Each row below holds a small network's activations on one input, seen along a few directions.
Each table varies a few parts of the input and shows all the possible inputs, shuffled.
A made-up example of a description, with smaller parts first: one of 8 places around a ring, together with either a single point or one of 11 places around a ring or (one of 2 separate values, together with one of 6 places along a line).
Shared parts are said once, and a part with two or three values counts as separate values.

Other details of the inputs shift rows strongly along two fixed directions, in all tables alike. That doesn't count.

A family of inputs:
row 1: 12  88  30  49  6  8  45  -59  61  78  23  -32
row 2: -7  65  23  39  7  24  20  -48  56  53  21  -31
row 3: -15  57  24  28  -14  21  9  -49  40  90  13  -29
row 4: 6  -5  15  -18  -8  -10  -36  -6  -11  9  -29  22
row 5: 10  2  10  -26  11  -27  -14  -8  -4  -3  -24  27
row 6: 0  -23  -42  27  -1  15  31  16  -17  -27  19  -27
row 7: 19  15  17  -20  -4  -15  -24  -14  -18  -24  -7  13
row 8: -15  -30  -45  20  13  14  38  30  -6  -10  0  -19
row 9: 30  8  10  -23  -1  -29  -26  -15  -16  -23  -5  19
row 10: 16  0  13  -22  -4  -20  -21  -15  -15  14  -24  33
row 11: -24  -21  -40  9  -4  24  9  26  11  -25  13  -23
row 12: 23  11  8  -23  7  -24  -17  -7  3  -18  -12  28
row 13: 23  -2  40  -14  -9  -30  -21  5  -13  -17  15  14
row 14: -15  -15  -29  11  -13  19  2  7  -2  -21  19  -31
row 15: -31  -47  -19  18  12  21  38  45  -4  -9  29  -17
row 16: 8  2  15  -25  -4  -8  -25  -5  -22  9  -26  28
row 17: 22  -9  10  -18  -12  -30  -18  2  -24  4  -36  31
row 18: -6  4  13  -29  -8  -23  -32  1  5  -2  -27  13
row 19: -16  -25  -8  20  6  17  29  36  6  -18  36  -9
row 20: 16  18  15  -25  4  -14  -21  -2  -1  -21  -16  24
row 21: -8  -16  -25  18  0  24  4  3  -5  -24  17  -27
row 22: 12  -17  41  -20  -12  -22  -17  13  -16  15  -4  28
row 23: -29  -27  -38  9  17  33  30  23  -9  -15  4  -16
row 24: -31  -33  -36  15  12  30  17  21  2  -14  0  -21
Description of these inputs: one of 4 places along a line, together with either a single point or one of 5 places along a line.
Question: The inputs of row 22 and row 19 match in every part but the place on the line of 4. If row 16 is changed in the same way as row 22 into row 19, which row does it become?
Answer: row 20
Question: Start at row 17 and move only the place on the line of 4, one step at a time. The first step leads to row 8. Which rows follow, in order?
Answer: row 1, row 6
Question: Which other rows does row 6 become when the place on the line of 5 takes its other values? List them by row number.
Answer: row 7, row 9, row 14, row 21

A family of inputs:
row 25: -6  -18  -6  3  -3  12  -13  8  -12  -16  5  -9
row 26: 0  -11  -33  -1  9  2  6  1  -17  -7  -29  2
row 27: 3  -17  -17  3  -11  8  -9  8  -6  -13  6  -1
row 28: 11  -5  28  -33  7  -31  -19  9  -6  -5  -16  37
row 29: 26  15  20  -25  3  -22  -27  -3  -2  -36  -9  27
row 30: 47  52  64  -16  -10  -49  -39  -43  4  24  -21  27
row 31: 2  41  18  20  -9  2  11  -42  29  50  23  -20
row 32: -4  -7  -13  29  -1  21  31  8  -4  14  13  -19
row 33: 15  7  6  -37  10  -20  -31  -13  -17  -10  -40  42
row 34: -18  -10  -20  15  -9  19  24  6  4  20  19  -18
row 35: -6  40  23  23  -5  11  12  -25  42  62  6  -9
row 36: 0  42  33  21  12  13  22  -26  35  56  15  -3
row 37: -3  -55  -37  0  5  22  7  37  -31  -53  14  4
row 38: -32  -50  -41  18  -1  44  19  40  -21  -19  16  -25
row 39: -18  -20  0  0  2  11  -6  21  0  0  -8  -1
row 40: -3  32  39  -5  -6  -10  -10  -25  9  41  1  -3
row 41: -13  -8  -20  20  -11  28  18  8  4  18  15  -16
row 42: -20  -62  -19  -28  3  -9  -19  52  -27  -44  -20  15
row 43: -25  0  -12  31  3  31  26  -11  10  19  34  -42
row 44: -15  49  9  13  8  20  4  -50  23  58  -13  -19
row 45: -3  19  -21  42  8  26  40  -6  21  0  27  -38
row 46: 16  -31  -19  -26  1  -32  -15  32  -27  -71  -15  15
row 47: -14  -22  -12  -4  -3  -2  4  19  6  4  -4  4
row 48: 14  2  -8  -39  -8  -24  -41  -12  -13  -5  -51  34
row 49: -3  -9  -17  28  2  10  31  -2  -2  4  23  -26
row 50: 9  -1  -5  -24  -10  -25  -23  6  1  -36  -9  12
row 51: 1  -17  -5  8  6  -1  10  22  -3  -1  -8  3
row 52: 15  1  5  -25  7  -22  -13  5  -6  -42  0  18
row 53: -3  -16  -1  -7  3  3  12  11  -14  -4  11  8
row 54: -14  17  -28  36  -3  35  28  -6  31  3  28  -35
row 55: -9  -6  -8  19  5  31  28  6  -2  13  23  -8
row 56: 31  46  66  -23  -1  -58  -25  -29  15  39  -30  31
row 57: -22  16  -16  35  5  39  24  -7  24  1  27  -44
row 58: 22  -3  24  -25  -8  -40  -19  4  -22  -5  -21  25
row 59: 4  -56  -23  -25  3  -8  -10  34  -39  -61  3  21
row 60: 16  49  48  -24  -4  -37  -37  -33  17  1  -13  8
Question: The inputs of row 25 and row 27 match in every part but one. If row 42 is changed in the same way as row 25 into row 27, which row does it become?
Answer: row 47
Question: Describe the family of inputs behind these rows.
Answer: one of 4 separate values, together with either a single point or (one of 2 separate values, together with one of 4 places along a line)
Question: Which other rows does row 47 become when the place on the line of 4 takes its other values? List them by row number.
Answer: row 31, row 34, row 50
Question: Which other rows agree with row 46 in the choice among 4 separate values? List them by row number.
Answer: row 26, row 30, row 32, row 45, row 49, row 51, row 56, row 58
Question: Which other rows does row 55 become when the choice among 2 separate values takes its other values? List them by row number.
Answer: row 53
